These are the activations of a small network on made-up records, seen along a few directions, one row for each record.
After each row come some of the record's fields: Dib, Gaz, Ruto, Gom, Zezo, Konu, Goz.
Not every record has every field; a missing one is written missing.
The largest differences between rows may come from other fields.
(in the rows, 500 means zero)
Strong random noise was added to every row along 3 fixed directions; ignore it. To show where, here is one row again and again, with new noise each time:
[339 610 541 438 487 341 758 451 477 450 698 447 533 661 440 507 444 419
 544 548 539 545 395 382]
[569 433 250 368 462 515 262 600 273 370 425 505 518 482 419 620 195 318
 612 322 563 304 559 595]
[382 579 364 469 394 619 622 429 473 670 425 332 344 596 317 335 617 378
 614 439 632 556 506 568]
[427 551 388 398 461 565 476 620 567 403 471 450 465 650 316 557 536 256
 438 612 550 472 391 327]
[391 573 476 413 485 405 622 526 483 401 621 467 529 643 410 555 426 358
 510 554 535 492 401 369]

[712 414 589 498 488 478 285 532 232 309 471 695 698 423 627 779 185 570
 490 378 432 368 519 590]
Dib is e2, Gaz is missing, Ruto is s1, Gom is b1, Zezo is m1, Konu is d2, Goz is missing
[358 485 638 600 577 516 561 422 449 395 449 712 531 461 691 453 499 620
 618 555 606 573 668 272]
Dib is e3, Gaz is w1, Ruto is missing, Gom is missing, Zezo is m2, Konu is missing, Goz is p1
[547 428 507 375 394 648  71 790 511  67 376 726 590 417 404 877 304 430
 338 536 538 312 486 286]
Dib is e3, Gaz is w1, Ruto is missing, Gom is missing, Zezo is m2, Konu is missing, Goz is p2
[537 569 383 426 254 625 227 651 605 469 218 419 308 466 338 578 555 235
 602 317 676 507 438 304]
Dib is e3, Gaz is w1, Ruto is missing, Gom is missing, Zezo is m1, Konu is d2, Goz is missing
[555 419 558 515 496 532 457 419 407 625 544 507 497 498 492 442 455 610
 498 349 465 421 562 744]
Dib is e2, Gaz is missing, Ruto is s1, Gom is b2, Zezo is m2, Konu is missing, Goz is p2
[459 417 470 632 607 820 432 359 389 638 350 609 447 359 683 462 667 578
 534 524 629 478 794 524]
Dib is e3, Gaz is w2, Ruto is missing, Gom is missing, Zezo is m1, Konu is d2, Goz is missing
[462 488 378 574 358 680 268 492 566 611 247 488 369 428 509 485 697 393
 530 518 642 437 685 424]
Dib is e3, Gaz is w1, Ruto is missing, Gom is missing, Zezo is m1, Konu is d2, Goz is missing
[512 470 473 446 508 308 524 452 424 442 636 543 583 548 549 517 388 567
 556 338 561 469 562 587]
Dib is e2, Gaz is missing, Ruto is s2, Gom is b2, Zezo is m2, Konu is missing, Goz is p2
[487 391 253 548 548 528 532 362 193 713 456 622 515 305 683 267 420 569
 766 414 699 459 834 731]
Dib is e3, Gaz is w2, Ruto is missing, Gom is missing, Zezo is m1, Konu is d1, Goz is missing
[632 345 482 509 633 490 394 657 364 403 551 518 507 402 524 671 315 520
 422 584 390 313 410 557]
Dib is e3, Gaz is w2, Ruto is missing, Gom is missing, Zezo is m1, Konu is d2, Goz is missing
[584 472 507 506 473 591 479 488 335 503 353 397 482 411 331 488 415 518
 488 282 493 439 492 671]
Dib is e2, Gaz is missing, Ruto is s1, Gom is b3, Zezo is m2, Konu is missing, Goz is p1
[493 427 406 474 610 496 494 658 609 261 532 575 537 580 560 576 490 314
 271 691 350 447 518 332]
Dib is e3, Gaz is w2, Ruto is missing, Gom is missing, Zezo is m2, Konu is missing, Goz is p2
[422 492 557 430 557 407 644 418 513 628 657 403 473 412 429 441 483 550
 515 493 519 580 453 527]
Dib is e3, Gaz is w2, Ruto is missing, Gom is missing, Zezo is m1, Konu is d2, Goz is missing
[675 431 421 448 496 561 301 680 541 358 393 604 605 498 465 703 541 391
 392 634 466 445 451 354]
Dib is e2, Gaz is missing, Ruto is s1, Gom is b1, Zezo is m1, Konu is d1, Goz is missing
[412 599 764 632 580 241 846 364 481 464 795 605 663 589 601 515 469 614
 425 579 483 614 404 426]
Dib is e2, Gaz is missing, Ruto is s2, Gom is b2, Zezo is m1, Konu is d2, Goz is missing
[547 276 397 534 753 356 350 648 496 329 669 582 572 582 576 606 492 445
 232 847 308 374 545 473]
Dib is e3, Gaz is w1, Ruto is missing, Gom is missing, Zezo is m2, Konu is missing, Goz is p2
[381 504 495 486 610 194 753 279 360 601 690 464 579 544 633 389 333 658
 596 445 416 468 569 747]
Dib is e1, Gaz is missing, Ruto is missing, Gom is missing, Zezo is m2, Konu is missing, Goz is p2
[641 359 619 474 487 714 337 603 439 348 393 543 603 503 421 670 496 548
 360 550 369 399 378 534]
Dib is e2, Gaz is missing, Ruto is s1, Gom is b2, Zezo is m2, Konu is missing, Goz is p2
[551 500 657 577 467 702 511 418 426 581 371 521 521 485 532 486 591 596
 500 439 497 608 449 508]
Dib is e2, Gaz is missing, Ruto is s1, Gom is b2, Zezo is m1, Konu is d2, Goz is missing
[450 507 537 447 675 630 451 578 647 319 458 671 564 612 615 610 622 408
 357 824 594 603 607 183]
Dib is e3, Gaz is w2, Ruto is missing, Gom is missing, Zezo is m2, Konu is missing, Goz is p2
[450 506 549 377 450 272 621 412 240 458 731 488 569 522 538 540 109 560
 683 265 497 458 502 616]
Dib is e3, Gaz is w2, Ruto is missing, Gom is missing, Zezo is m2, Konu is missing, Goz is p2
[519 549 582 613 515 421 801 305 473 623 622 533 546 523 545 407 540 708
 507 550 435 634 509 604]
Dib is e2, Gaz is missing, Ruto is s2, Gom is b2, Zezo is m1, Konu is d1, Goz is missing
[498 435 525 567 597 412 446 478 395 452 554 652 635 477 591 502 432 540
 460 510 481 404 492 432]
Dib is e2, Gaz is missing, Ruto is s1, Gom is b2, Zezo is m1, Konu is d2, Goz is missing
[577 588 666 528 463 668 531 532 597 598 466 473 464 615 358 528 644 538
 399 582 467 585 424 463]
Dib is e2, Gaz is missing, Ruto is s2, Gom is b2, Zezo is m2, Konu is missing, Goz is p2
[376 530 685 582 608 247 841 213 312 610 754 537 627 457 761 468 306 751
 566 436 394 509 540 753]
Dib is e1, Gaz is missing, Ruto is missing, Gom is missing, Zezo is m1, Konu is d2, Goz is missing
[561 429 527 603 401 716 518 324 243 676 348 371 412 357 419 357 475 691
 656  95 609 525 616 930]
Dib is e2, Gaz is missing, Ruto is s1, Gom is b2, Zezo is m2, Konu is missing, Goz is p2
[572 479 481 503 474 513 418 644 612 365 427 574 567 592 399 679 584 382
 370 683 452 527 326 296]
Dib is e2, Gaz is missing, Ruto is s2, Gom is b1, Zezo is m1, Konu is d1, Goz is missing
[392 516 510 658 615 685 605 353 575 681 457 566 263 489 565 286 816 546
 445 740 595 583 604 449]
Dib is e3, Gaz is w1, Ruto is missing, Gom is missing, Zezo is m1, Konu is d2, Goz is missing
[629 353 556 431 542 543 410 664 553 274 504 558 603 566 381 687 559 511
 225 686 260 415 361 433]
Dib is e2, Gaz is missing, Ruto is s1, Gom is b2, Zezo is m2, Konu is missing, Goz is p2
[511 459 291 434 469 327 464 495 418 442 595 553 553 422 562 604 366 434
 584 453 436 372 594 491]
Dib is e3, Gaz is w2, Ruto is missing, Gom is missing, Zezo is m1, Konu is d1, Goz is missing
[536 534 420 593 344 586 388 304 378 587 384 437 378 312 658 414 386 573
 833 265 783 453 673 607]
Dib is e3, Gaz is w1, Ruto is missing, Gom is missing, Zezo is m1, Konu is d2, Goz is missing
[337 682 324 525 469 575 596 400 687 679 403 354 312 568 262 282 797 360
 568 569 611 552 440 465]
Dib is e1, Gaz is missing, Ruto is missing, Gom is missing, Zezo is m2, Konu is missing, Goz is p1
[360 618 415 527 597 356 584 511 651 415 625 589 527 558 486 541 600 371
 444 716 514 480 338 279]
Dib is e1, Gaz is missing, Ruto is missing, Gom is missing, Zezo is m1, Konu is d2, Goz is missing
[533 454 600 359 346 431 472 508 417 486 456 323 442 458 361 573 393 376
 488 213 523 543 518 646]
Dib is e3, Gaz is w2, Ruto is missing, Gom is missing, Zezo is m2, Konu is missing, Goz is p2
[458 378 421 607 735 446 360 572 616 270 583 707 633 516 700 706 505 365
 416 907 537 415 550 201]
Dib is e3, Gaz is w1, Ruto is missing, Gom is missing, Zezo is m1, Konu is d1, Goz is missing
[411 542 622 502 600 233 716 507 591 346 775 552 677 678 554 575 515 527
 399 660 503 559 402 334]
Dib is e2, Gaz is missing, Ruto is s2, Gom is b2, Zezo is m2, Konu is missing, Goz is p2
[520 490 670 517 570 237 679 355 343 463 733 496 613 487 553 443 330 683
 520 367 396 415 491 609]
Dib is e2, Gaz is missing, Ruto is s1, Gom is b2, Zezo is m2, Konu is missing, Goz is p2
[556 442 437 472 534 370 431 402 336 475 470 567 514 366 640 567 315 547
 691 301 545 448 584 703]
Dib is e1, Gaz is missing, Ruto is missing, Gom is missing, Zezo is m1, Konu is d1, Goz is missing
[575 465 352 380 575 238 374 724 547 439 693 413 555 502 339 664 337 212
 438 521 342 303 450 480]
Dib is e3, Gaz is w2, Ruto is missing, Gom is missing, Zezo is m2, Konu is missing, Goz is p2
[641 352 434 518 535 649 267 402 251 599 360 493 537 345 567 406 268 595
 636 208 465 290 669 740]
Dib is e2, Gaz is missing, Ruto is s2, Gom is b2, Zezo is m2, Konu is missing, Goz is p1
[304 750 874 581 462 342 893 251 574 485 712 373 549 620 663 364 666 619
 509 740 613 736 441 313]
Dib is e3, Gaz is w1, Ruto is missing, Gom is missing, Zezo is m2, Konu is missing, Goz is p2
[448 553 341 371 415 502 366 584 662 463 479 431 542 448 442 586 559 235
 541 477 667 479 508 231]
Dib is e3, Gaz is w2, Ruto is missing, Gom is missing, Zezo is m1, Konu is d2, Goz is missing
[630 421 410 397 541 445 268 634 489 255 485 580 604 497 466 588 331 447
 416 427 419 358 491 443]
Dib is e2, Gaz is missing, Ruto is s1, Gom is b2, Zezo is m2, Konu is missing, Goz is p2

Here are new rows. What are their fields?
[539 540 354 496 368 553 172 534 373 489 284 477 470 416 627 480 329 491
 796 303 754 476 697 509]
Dib is e3, Gaz is w1, Ruto is missing, Gom is missing, Zezo is m2, Konu is missing, Goz is p2
[583 327 378 514 600 525 403 565 530 560 489 521 475 565 499 415 587 491
 411 532 434 393 548 627]
Dib is e2, Gaz is missing, Ruto is s1, Gom is b2, Zezo is m2, Konu is missing, Goz is p2
[518 351 231 426 507 423 458 567 471 525 458 552 460 382 469 453 313 301
 606 392 506 362 617 563]
Dib is e3, Gaz is w2, Ruto is missing, Gom is missing, Zezo is m1, Konu is d1, Goz is missing
[438 527 581 506 547 529 750 505 455 524 624 499 590 480 567 373 541 650
 458 605 391 646 534 538]
Dib is e3, Gaz is w2, Ruto is missing, Gom is missing, Zezo is m2, Konu is missing, Goz is p2
[710 197 338 484 737 505 233 690 242 318 572 698 706 315 636 681 237 443
 522 560 266 240 653 701]
Dib is e3, Gaz is w2, Ruto is missing, Gom is missing, Zezo is m2, Konu is missing, Goz is p2
[620 435 340 432 613 372 235 717 469 190 583 694 620 457 575 599 304 396
 506 679 470 355 539 391]
Dib is e3, Gaz is w1, Ruto is missing, Gom is missing, Zezo is m2, Konu is missing, Goz is p2
[572 312 530 490 759 441 427 647 331 262 604 706 641 462 717 701 434 570
 456 717 378 335 517 431]
Dib is e3, Gaz is w2, Ruto is missing, Gom is missing, Zezo is m2, Konu is missing, Goz is p2
[549 333 451 370 694 364 234 745 582  80 565 670 700 623 547 889 286 351
 204 799 305 277 363 355]
Dib is e1, Gaz is missing, Ruto is missing, Gom is missing, Zezo is m2, Konu is missing, Goz is p2
[440 568 625 560 533 684 548 435 659 576 367 485 411 518 484 475 733 452
 400 644 482 614 425 445]
Dib is e1, Gaz is missing, Ruto is missing, Gom is missing, Zezo is m1, Konu is d2, Goz is missing
[371 642 559 625 500 887 519 457 620 491 370 613 498 451 568 506 786 461
 600 650 742 672 578 154]
Dib is e3, Gaz is w2, Ruto is missing, Gom is missing, Zezo is m1, Konu is d2, Goz is missing
[451 518 249 424 513 332 633 422 457 557 671 475 422 581 513 317 414 366
 621 474 566 457 583 656]
Dib is e3, Gaz is w2, Ruto is missing, Gom is missing, Zezo is m2, Konu is missing, Goz is p2
[520 467 241 505 604 266 644 471 488 669 662 441 431 495 553 249 549 277
 505 616 481 484 573 621]
Dib is e3, Gaz is w2, Ruto is missing, Gom is missing, Zezo is m1, Konu is d1, Goz is missing
[694 414 398 465 668 372 219 756 481 195 519 721 723 506 522 765 187 367
 393 585 415 281 535 342]
Dib is e2, Gaz is missing, Ruto is s2, Gom is b2, Zezo is m2, Konu is missing, Goz is p1
[351 528 337 584 576 357 834 236 514 635 744 564 480 448 683 291 709 500
 662 625 589 535 702 514]
Dib is e3, Gaz is w2, Ruto is missing, Gom is missing, Zezo is m1, Konu is d1, Goz is missing
[601 380 500 525 502 730 298 528 443 510 398 505 510 477 487 513 491 507
 424 402 464 396 542 655]
Dib is e2, Gaz is missing, Ruto is s1, Gom is b2, Zezo is m2, Konu is missing, Goz is p2
[526 570 562 314 583 202 379 640 445 233 637 565 632 528 511 754 243 445
 501 404 492 358 366 363]
Dib is e1, Gaz is missing, Ruto is missing, Gom is missing, Zezo is m2, Konu is missing, Goz is p2
[517 537 569 539 489 725 429 669 846 434 374 505 422 607 302 569 838 344
 202 716 506 546 315 182]
Dib is e2, Gaz is missing, Ruto is s1, Gom is b2, Zezo is m1, Konu is d2, Goz is missing
[500 325 515 506 524 677 540 466 239 567 372 520 430 410 575 464 442 716
 559 403 528 471 646 722]
Dib is e3, Gaz is w2, Ruto is missing, Gom is missing, Zezo is m2, Konu is missing, Goz is p2
[388 523 513 642 649 281 842 265 483 616 678 527 488 481 653 365 491 607
 582 598 448 555 529 635]
Dib is e1, Gaz is missing, Ruto is missing, Gom is missing, Zezo is m1, Konu is d1, Goz is missing
[631 453 465 470 530 533 382 582 496 323 416 533 603 496 513 554 344 459
 476 415 479 450 543 484]
Dib is e2, Gaz is missing, Ruto is s2, Gom is b2, Zezo is m2, Konu is missing, Goz is p2
[486 509 407 326 492 157 532 496 444 323 668 490 550 496 451 621  86 445
 672 237 529 455 521 418]
Dib is e3, Gaz is w2, Ruto is missing, Gom is missing, Zezo is m2, Konu is missing, Goz is p1
